These are the activations of a small neural network, seen along a few directions. Each row is one input.
Each table varies a few parts of the input and shows all the possible inputs, shuffled.
A made-up example of a description, with smaller parts first: one of 5 places around a ring, together with either a single point or (one of 2 separate values, together with one of 4 places along a line) or one of 11 places around a ring.
Shared parts are said once, and a part with two or three values counts as separate values.
In the rows, 128 means zero.

Other details of the inputs shift rows strongly along two fixed directions, in all tables alike. That doesn't count.

A family of inputs:
x1: [140 124 143 160 111 129 165 131 121 166  92 130 149 126 101 110]
x2: [112 210 140 157 185  90 146 134 130  87 145 121 113 104 147 156]
x3: [150  50 120 125  73 177 124  94  98 183 109 130 160 158  85 112]
x4: [141 162 196 142 114 108 182 112 119 172 102 104 154 128  98 104]
x5: [135 112 180 146 122 114 158 101 132 187  88 120 141 134 108  78]
x6: [177 195 169 159 149 108 208 112 161 155  92  63 134  94 130 146]
x7: [141  79  86 117 106 156 115 142 131 135 127 138 135 133 137 133]
x8: [124 136 111  98 116 145 104 144 125  94 155 122 115 135 136 154]
x9: [124 149 119 102 142 121  98 131 154  94 148 117 111 118 154 143]
x10: [120 166  94 120 168 123 100 130 126  68 164 127 103 120 157 180]
x11: [152 190 139 113 140 113 156 146 154 106 124  98 115 109 145 162]
x12: [151 124 140 123 105 147 144 100 111 158 116 103 160 136 107 131]
x13: [ 94 106  96 125 101 154  95 150  92 110 147 160 142 143 114 126]
x14: [175 124 179 121 121 115 159  68 115 184  97 114 147 145  96 126]
x15: [119  88  64  74 102 152  72 168 133  79 155 163 117 134 144 144]
x16: [129 117 157 161 130 121 147 109 128 182 103 123 149 128 117  93]
x17: [ 97 117 109 129 116 146  91 130 101 129 128 159 141 139 112 123]
x18: [159 133 156 113 141 101 143  91 138 142 125 115 131 126 126 128]
x19: [129  21  94  89  72 180  85 123 106 143 135 155 134 165 112 102]
x20: [120 129 142 156 130 123 153 138 128 146 131 115 140 119 131 106]
x21: [ 95  74  78 108 104 148  89 182 121  93 140 180 111 138 137 112]
x22: [146 154 143 130 133 133 133  96 129 149 111 100 144 125 122 142]
x23: [136 188 194 143 140  83 188 126 149 143 118  88 144 102 127 105]
x24: [102  79  57 110 125 166  54 145 130  93 163 152 107 140 157 146]
x25: [130  43 141 113  90 127 109  94  90 179 111 184 161 165  82  81]
x26: [128  70 123 109  67 150 116 137  93 164 100 179 158 162  84 101]
x27: [152  94 143  99  93 138 130 108 127 153 125 116 153 139 112 110]
x28: [106 207 142 171 177 103 146 141 152 104 132 100 102  96 147 143]
x29: [109 120 116 155 148 127 119 126 111 118 137 155 115 134 119 134]
x30: [104 142  71 121 152 142  96 171 149  56 185 112  93 110 182 166]
x31: [128 127 162 145 152  97 155 111 130 145 117 132 118 130 126 102]
x32: [165 123 169 130 147 105 165  81 142 163 109 102 121 129 128 117]
x33: [141 163 128 145 181 104 144 115 154 110 147  98 106 108 165 155]
x34: [ 78 159 102 114 151 112  80 171 145  58 167 150  98 113 161 137]
x35: [ 75 141  69 141 182 116  82 176 133  47 188 162  81 116 178 157]
x36: [136  43 100 119  84 181  85  93 101 173 110 150 145 165  92 118]
x37: [136 137 183 148 125 108 183 120 136 164 105 100 139 121 118  87]
x38: [166 133 180 120 110 128 150  77 127 190  88 101 150 140  98 119]
x39: [ 69 155  69 141 149 142  88 192 128  40 185 143  87 113 159 159]
x40: [115 148 107 112 157 129  99 143 161  79 153 112  84 116 171 146]
x41: [ 98  58 107 104  78 163  65 128  86 146 123 192 141 170  92 105]
x42: [133 206 104 124 158 120 140 160 153  70 142  98 112  97 164 181]
x43: [114 186 122 159 166 100 158 177 158  94 137 111 111  89 168 140]
x44: [175 178 176 134 148  99 204 120 174 149  95  69 123  95 145 126]
x45: [108 112  91 125 102 147 106 159 102 115 125 169 144 137 116 131]
x46: [148 205 208 158 166  71 194  97 134 154 104 100 131 113 117 126]
x47: [129  57 124 105  69 140 116 137 106 163 103 177 164 150  92  85]
x48: [133 109 101 132 143 141 108 109 119 116 141 135 111 137 129 155]
Each input here is: one of 2 separate values, together with one of 4 places along a line, together with one of 6 places around a ring.
The inputs of x43 and x16 match in every part but the place on the line of 4. If x44 is changed in the same way as x43 into x16, which row does it become? -> x40
The inputs of x34 and x47 match in every part but the place on the line of 4. If x41 is changed in the same way as x34 into x47, which row does it become? -> x26
Start at x7 and move only the place on the line of 4, one step at a time. The first step leads to x30. Which rows follow, in order? -> x24, x33
Which other rows does x25 become when the choice among 2 separate values takes its other values? List them by row number. -> x18
